Each row below holds a small network's activations on one input, seen along a few directions.
In each table, some parts of the input vary, and every possible input appears once, in random order.
Descriptions start from the smaller parts, as in this example, which fits no table here: values(2) and (point or ring(9) or (ring(5) and line(6))).
Shared parts are said once, and a part with two or three values counts as separate values.

Rows:
r1: [76,56,27,22,8,-32,53,10,-28,-8,-31,23]
r2: [-10,-7,-48,25,-2,-9,-42,37,-27,-11,-12,-5]
r3: [36,-32,4,-95,21,-28,39,-6,13,17,38,-42]
r4: [46,-34,7,-96,24,-33,0,-20,4,19,28,-30]
r5: [71,10,32,-78,1,-41,81,-37,6,47,-30,2]
r6: [47,-1,-8,3,34,-32,-26,20,-23,-37,25,-8]
r7: [-75,7,-26,33,-44,-15,-32,12,34,19,6,-56]
r8: [-46,59,3,51,-61,-28,11,-9,44,48,-85,-5]
r9: [15,47,-18,44,-32,-9,30,37,-25,20,-71,32]
r10: [-15,-3,-23,38,-13,41,-20,11,-21,-16,-19,36]
r11: [-82,7,-2,36,-32,-6,-60,-27,15,0,-31,-12]
r12: [35,1,10,20,37,2,23,19,-11,-29,47,16]
r13: [36,-36,40,-84,26,29,47,-34,20,22,27,-1]
r14: [43,-5,-7,5,27,-29,10,35,-14,-32,44,-16]
r15: [30,-33,24,-88,29,2,51,-19,21,22,41,-9]
r16: [-79,16,-1,41,-35,35,-40,-38,38,4,-27,-8]
r17: [-88,16,6,48,-24,47,-18,-26,42,16,-20,-19]
r18: [-23,-6,-17,46,-3,52,1,21,-19,-3,-10,27]
r19: [-21,-8,-24,29,-6,3,-35,20,-39,-23,-26,29]
r20: [-27,-3,-32,41,-2,26,3,39,-17,-1,8,22]
r21: [37,1,18,5,28,-18,-22,3,-36,-50,13,28]
r22: [39,-37,36,-96,15,-20,0,-36,-9,10,19,7]
r23: [-14,-10,-46,28,-13,-6,-10,56,-21,-5,9,-10]
r24: [-70,10,-29,29,-28,-18,-66,-9,25,12,-18,-49]
r25: [44,-32,37,-92,12,18,22,-45,14,13,23,11]
r26: [47,3,21,15,23,20,-3,-8,-17,-45,22,35]
r27: [41,-3,26,26,35,30,21,2,-14,-31,30,24]
r28: [-93,17,-9,45,-26,19,-17,-7,43,20,0,-23]
Q: Describe the family of inputs behind these rows.
A: line(4) and (point or ring(6))
Q: The inputs of r4 and r2 match in every part but the line(4) part. If r22 is changed in the same way as r4 into r2, which row does it become?
A: r19
Q: Change only the line(4) part in r7. List by row number the other rows that result.
A: r3, r14, r23
Q: Change only the ring(6) part in r26. List by row number the other rows that result.
A: r6, r12, r14, r21, r27

Rows:
r29: [6,-7,29,-50,-7,29,14,-48,22,17,7,9]
r30: [-58,39,-14,29,-49,-16,5,12,26,39,-60,-27]
r31: [-3,-27,18,-48,16,25,-4,-34,27,13,32,-29]
r32: [53,3,34,1,21,9,28,-7,-18,-25,-2,47]
r33: [-2,-27,39,-42,7,27,6,-40,29,17,25,-9]
r34: [29,10,2,-53,-16,-53,28,-11,13,49,-28,-14]
r35: [-61,36,-5,48,-34,29,26,-14,50,42,-39,-4]
r36: [50,0,16,-10,16,32,17,-7,-18,-27,15,45]
r37: [25,9,14,-51,-9,-26,31,-28,9,28,-38,-15]
r38: [41,-19,27,-4,29,31,8,3,-14,-30,34,29]
r39: [8,-3,46,-40,-3,5,27,-49,21,16,-11,10]
r40: [70,14,5,-6,17,-20,30,11,-32,-12,-29,20]
r41: [45,-21,-31,-20,24,-31,4,55,-29,-13,38,-14]
r42: [30,-20,-16,-18,30,-20,7,45,-27,-27,52,-2]
r43: [-89,-17,-7,16,-5,34,-60,-25,28,6,-3,-12]
r44: [-53,25,-24,17,-43,-48,-47,0,18,20,-31,-45]
r45: [-67,-8,-24,9,-30,-16,-70,-12,31,-6,-6,-40]
r46: [29,-27,-11,-15,40,4,4,18,-34,-32,45,0]
r47: [-21,-3,-37,58,-5,-15,-70,26,-23,-49,7,-2]
r48: [-12,-29,-5,-57,4,-26,8,0,23,15,42,-41]
r49: [75,16,-7,-7,12,-45,27,29,-32,7,-19,21]
r50: [-84,-5,3,31,-38,59,-7,-23,30,27,-21,10]
r51: [-11,42,-16,94,-12,32,27,26,-2,-6,-25,29]
r52: [-44,-8,-21,61,21,33,-59,15,-22,-40,10,25]
r53: [9,14,39,-43,-3,-17,32,-42,16,25,-19,6]
r54: [-7,43,-23,80,-23,-11,3,51,-30,-5,-46,7]
r55: [-13,-36,2,-53,16,-1,3,-27,14,14,36,-39]
r56: [39,-18,4,-11,39,29,-2,10,-18,-33,40,11]
r57: [-37,5,-10,76,-15,60,-4,18,-19,-24,-6,44]
r58: [-5,29,-34,67,-17,-44,-49,37,-36,-21,-18,-9]
r59: [54,20,28,0,22,-12,33,-3,-25,-16,-11,41]
r60: [3,-29,-22,-60,-2,-39,4,11,22,29,27,-52]
Q: The inputs of r52 and r43 match in every part but one. If r38 is changed in the same way as r52 into r43, which row does it become?
A: r33
Q: Describe the family of inputs behind these rows.
A: values(2) and (ring(6) or line(10))
Q: A walk changes only the line(10) part. It starts at r49 and steps to r40. List the rest of the walk in order.
A: r59, r32, r36, r38, r56, r46, r42, r41

Rows:
r61: [-33,-22,-35,-5,3,-29,-51,6,4,0,17,-65]
r62: [-11,49,-9,32,-40,-52,-24,4,25,18,-35,-42]
r63: [22,-11,15,-77,12,13,82,-17,28,64,-5,-12]
r64: [-13,44,25,38,-32,22,-26,-46,27,7,-42,2]
r65: [-69,13,29,7,-9,-31,-24,-34,21,-8,-6,-4]
r66: [-13,-5,-32,32,-24,65,-31,5,-23,-14,-32,30]
r67: [-20,-21,-58,10,4,-12,-56,49,-11,-2,11,-29]
r68: [78,24,-11,19,37,-48,12,40,-51,-26,-11,-10]
r69: [-38,20,-3,43,-42,-20,-1,13,-14,9,-50,49]
r70: [42,14,29,17,43,-32,28,20,-58,-36,-13,47]
r71: [-26,27,-16,67,-34,22,39,27,19,24,-24,15]
r72: [-48,41,30,32,-37,-34,-8,-21,9,10,-33,16]
r73: [-3,23,-10,52,-38,36,-19,-13,2,7,-58,36]
r74: [-35,46,18,54,-29,8,32,-3,44,24,-8,-18]
r75: [-36,1,-39,48,-20,49,28,44,-7,4,3,10]
r76: [65,-36,35,-73,3,28,6,-34,7,-10,28,14]
r77: [-72,-29,8,-7,7,-10,-36,-18,-12,-8,19,-6]
r78: [32,-41,40,-82,1,-26,22,-10,-11,-7,38,27]
r79: [-59,-29,-15,10,7,6,-41,23,-26,-10,11,29]
r80: [75,17,22,25,45,23,13,-6,-42,-40,-21,33]
r81: [42,-16,20,-87,13,26,35,-53,11,49,-35,6]
r82: [-1,29,-43,45,-46,-38,-16,37,0,17,-51,-8]
r83: [51,-2,18,-6,40,8,43,8,10,-25,75,9]
r84: [-31,21,-12,8,-11,-50,-40,-8,38,0,-8,-65]
r85: [-49,-7,-25,23,-28,8,-12,30,-41,-12,-23,44]
r86: [-56,18,15,30,-1,10,18,-16,58,5,18,-38]
r87: [66,-30,-3,-80,-3,-43,7,10,-6,2,38,-32]
r88: [43,-13,-15,-94,5,-41,39,-13,1,60,-28,-38]
r89: [40,-13,31,-28,36,-35,5,-5,-23,-39,48,42]
r90: [-11,1,-68,24,-31,-10,-29,55,-26,-4,-23,-14]
r91: [-33,-26,4,1,9,48,-54,-42,9,-12,6,-19]
r92: [-45,-20,-28,35,14,48,0,38,9,7,37,-4]
r93: [52,26,18,39,47,12,64,34,-29,-21,14,15]
r94: [-58,-21,-6,18,13,31,6,-3,24,7,43,-39]
r95: [-21,-26,-21,18,9,63,-57,-2,-6,-13,0,16]
r96: [43,-28,29,-62,4,15,57,3,22,7,62,-5]
r97: [11,-22,24,-97,9,-24,51,-31,-5,51,-28,16]
r98: [76,-1,-13,-25,31,-52,-11,16,-17,-29,48,-19]
r99: [-32,15,26,13,-5,27,-43,-57,41,-12,-18,-18]
r100: [75,-11,25,-19,37,21,-10,-31,-2,-43,36,27]
Q: The inputs of r88 and r97 match in every part but one. If r62 is changed in the same way as r88 into r97, which row does it become?
A: r72
Q: The inputs of r63 and r81 match in every part but one. If r74 is changed in the same way as r63 into r81, which row does it become?
A: r64
Q: Describe the family of inputs behind these rows.
A: values(4) and (line(4) or ring(6))
Q: Change only the line(4) part in r97. List by row number the other rows that result.
A: r70, r78, r89
